Each row below holds a small network's activations on one input, seen along a few directions.
In each table, some parts of the input vary, and every possible input appears once, in random order.
A made-up example of a description, with smaller parts first: line(6) and (point or line(9) or (values(2) and ring(5))).
Shared parts are said once, and a part with two or three values counts as separate values.
(in the rows, 128 means zero)

Other details of the inputs shift rows strongly along two fixed directions, in all tables alike. That doesn't count.

Table:
x1: [104 165  61  77 154 123  92  70 149 162 210]
x2: [165 104 140 127 148 127  68 130 123 183  67]
x3: [138 176  78 123 198  17 123  77 113 127 205]
x4: [ 59 180 104 191 158  92 242 109 126  58 166]
x5: [ 97 171  74 102 164  52  64 100 156 102 192]
x6: [ 91 186  72 158 107 185 217  93 120  58 193]
x7: [ 99  91 204 101  74 202 221 184 123  97  94]
x8: [ 54 171  82 146 121 196 217 103 152  77 181]
x9: [ 89 152  38  99 160 122  67 107 215 164 187]
x10: [ 54 171  97  96  93 165 230 130 127  51 195]
x11: [145  98 190 134 165  57 104 134 110 196  91]
x12: [ 80 181  74 155 110 187 217  94 127  63 189]
x13: [112 168  58  80 150 121  93  67 140 157 213]
x14: [113 104 203 205 128 123 226 158  95 101  67]
x15: [152  86 164  89 132 161  83 126 130 204 110]
x16: [134  94 182 114 139  91  52 160 143 154  87]
x17: [119 176  70 107 161  48  67  96 142  89 199]
x18: [191  84 123 131 102 139  59 128 132 170  94]
x19: [100 153  30 104 148 115  67  93 194 153 188]
x20: [171  95 170 123 130  82  55 146 109 129  96]
x21: [180  80 124 128 106 141  59 132 138 175  92]
x22: [ 51 160  52 175 116 189 192 129 198  68 160]
x23: [212 116 134 135 138 117  73 118  98 159  78]
x24: [145 117 153 200 106 188 190 150 103  84  46]
x25: [130  85 143 195  75 211 178 164 140  94  64]
x26: [188  96 178 140 165  50 109 125  80 168 103]
x27: [175  95 168  51  92 123  97 147  76 165 133]
x28: [111 185  39 111 178  92  79  77 155 143 169]
x29: [202  89 122 133  98 136  61 125 126 165  97]
x30: [138 101 195 132 166  59 103 138 120 203  89]
x31: [ 41 167 105  89 100 170 232 135 149  59 190]
x32: [124 176  70  36 121  90 107 101 107 128 235]
x33: [198 105 165  59  87 120  98 150  61 157 142]
x34: [175 103 139 204  59 200 180 151 115  74  75]
x35: [176  95 180 138 164  51 107 126  86 175  99]
x36: [ 66 174  91  94 174  62  62 118 193 127 184]
x37: [157 104 143 125 151 130  67 135 131 189  65]
x38: [141  92 178 116 136  88  52 155 133 147  88]
x39: [126  98 188 116  59 192 216 175  79  83 103]
x40: [110  92 195 109  66 196 218 178  99  90  97]
x41: [150  92 175 119 134  86  53 151 124 141  90]
x42: [168 114 168 176  73 212 203 139  75  90  99]
x43: [ 90 115 218 202 130 130 226 173 126 122  62]
x44: [ 43 192  67 178 150 171 202 123 175  71 137]
x45: [106  94 186 156 100 232 206 161 136 121  83]
x46: [134 191  35 115 173  87  82  71 143 131 175]
x47: [196 102 167 127 128  78  58 144  97 117 103]
x48: [144 108 152 121 159 136  67 149 152 202  65]
Description of these inputs: line(6) and line(8).
Changing only the line(6) part turns x26 into x17. The same change can be made to x11. Which row results?
Answer: x38

Table:
x49: [ 89 150 100 190 128 152 184 138 147  56 110]
x50: [118 150  86 166  94 177 196 132 135  77 144]
x51: [183  77 161 108 157  99  32 117 133 227  95]
x52: [162  69 185 154  89 179 146 166 115 161  48]
x53: [152  81 210 122 106 174 148 169  83 135  58]
x54: [106 167  86  64 160 102  95  97 129 139 187]
x55: [102 143 103 192 119 167 192 118 135  74 138]
x56: [169  90 175  56 149 107  43 135 100 210 102]
x57: [ 99 156  85  77 162  80 117 106 145 164 189]
x58: [103 144  86  80 132  87  81 110 160 128 203]
x59: [157  69 187 153  91 178 147 166 119 164  46]
x60: [168  74 182 182 108 157 126 172 108 117  29]
x61: [102 167 118 175 114 122 192 131 112  47 128]
x62: [ 81 142 119 187 135 166 202 121 159  90 128]
x63: [109 163  97 106 171  71 106  88 136 153 194]
x64: [187  76 158 110 153  99  29 117 127 224  96]
x65: [ 80 142  96  78 143  85  87 113 174 143 195]
x66: [159  84 190 141  92 198 127 162 108 144  50]
x67: [ 82 145 120 142 120 146 218 139 127  93 145]
x68: [ 96 144  88  80 135  87  82 111 162 132 201]
x69: [ 92 146 115 142 113 146 215 134 120  85 147]
x70: [ 98 146 112 141 110 145 215 131 118  81 148]
x71: [183  67 186 184  99 172 135 152  96 134  57]
x72: [113 161 115 127 110 167 194 124 110  55 148]
x73: [119 154  67 123 163  97  85  82 153 149 183]
x74: [112 168  84  64 156 102  94  95 127 135 188]
x75: [105 148  91 165  98 177 198 132 139  85 139]
x76: [119 163  92 106 163  70 103  82 129 145 195]
x77: [ 80 166 132 174 134 125 200 145 130  67 125]
x78: [ 69 155 130 128 130 166 200 138 124  82 139]
x79: [ 98 158 119 128 115 167 195 128 111  63 145]
x80: [172  93 156  70 138 126  20 124 130 224  91]
x81: [153  69 190 151  94 177 149 166 125 167  44]
x82: [128 173  62  86 141 129  73  95 148 139 185]
x83: [168  69 182 155  86 180 144 166 110 157  50]
x84: [140 159  70  76 139  80 111  89 127 136 195]
x85: [143  82 197 138  99 195 132 160 121 153  42]
x86: [120 177  82 108 158  54  86  97 129 122 173]
x87: [187  69 197 135  84 154 163 164  78 134  63]
x88: [ 77 167 136 173 138 125 202 148 136  70 124]
x89: [159  66 180  73 122  93  34 148 134 201 112]
x90: [137 155  59 125 154  98  81  80 143 138 189]
x91: [200  70 169  75 106  96  28 145 119 178 122]
x92: [102 152 127 172 120 136 206 115 112  71 150]
x93: [177  86 191  99 161  79  58 131 110 222 107]
x94: [177  93 154  71 135 127  18 124 126 221  94]
x95: [ 78 150 111 186 139 152 191 139 165  65 103]
x96: [165  90 211 171 102 133 147 174  82 114  41]
x97: [163  58 208 139  73 160 131 181 108 118  75]
x98: [ 71 131 128 141 100 149 179 146 152  72 155]
x99: [106 163 100 106 175  71 107  91 141 157 194]
x100: [127 162  51 123 161  81  67  99 150 119 164]
x101: [181  84 152 105 162  83  17 134 139 204  72]
x102: [105 147 110 141 107 145 214 129 116  77 149]
x103: [202  93 167  55 133 108  39 126  89 190 106]
x104: [ 92 142 109 190 125 167 195 119 143  81 134]
x105: [ 98 147  94 165 100 176 199 132 142  89 136]
x106: [ 98 136 118 142  90 150 175 143 142  57 163]
x107: [ 97 179 100 104 183  57  97 114 157 145 170]
x108: [120 172  64  86 143 129  74  94 150 143 182]
x109: [187  89 182 144  83 201 123 165  98 129  60]
x110: [156  90 216 170 110 134 151 179  90 121  40]
x111: [136 163  85 106 152  68 101  73 122 132 196]
x112: [110 177  88 107 166  55  89 103 136 130 172]
x113: [190  95 150  73 130 129  15 126 119 214  99]
x114: [111 149  89 166  96 177 197 132 136  81 142]
x115: [114 163  94 106 167  70 104  85 132 149 194]
x116: [161  68 205 136  97 154 167 173  87 150  60]
x117: [ 85 150 103 189 132 152 186 138 153  59 108]
x118: [130 163  87 106 156  69 101  76 124 136 196]
x119: [122 161  54 122 164  81  69  99 153 123 162]
x120: [ 76 151 115 184 142 152 194 139 172  68 101]
What is each input in this table made of?
Answer: line(8) and (point or (values(2) and line(4)))
Changing only the line(8) part turns x52 into x105. The same change can be made to x53. Which row results?
Answer: x74
Changing only the line(8) part turns x94 into x109. The same change can be made to x98. Which row results?
Answer: x91
Which other rows does x116 become when the values(2) part takes its other values? List them by row number.
Answer: x52
Which other rows does x49 become when the line(4) part takes its other values? List them by row number.
Answer: x73, x105, x113
List by row number the other rows that have the line(8) part in common with x55.
Answer: x60, x75, x79, x92, x96, x97, x102, x108
Which other rows does x109 become when the line(4) part takes its other values? List them by row number.
Answer: x50, x90, x100
A walk changes only the line(8) part. It starts at x107 and steps to x88. List the rest of the walk in order.
Answer: x77, x110, x112, x96, x86, x61
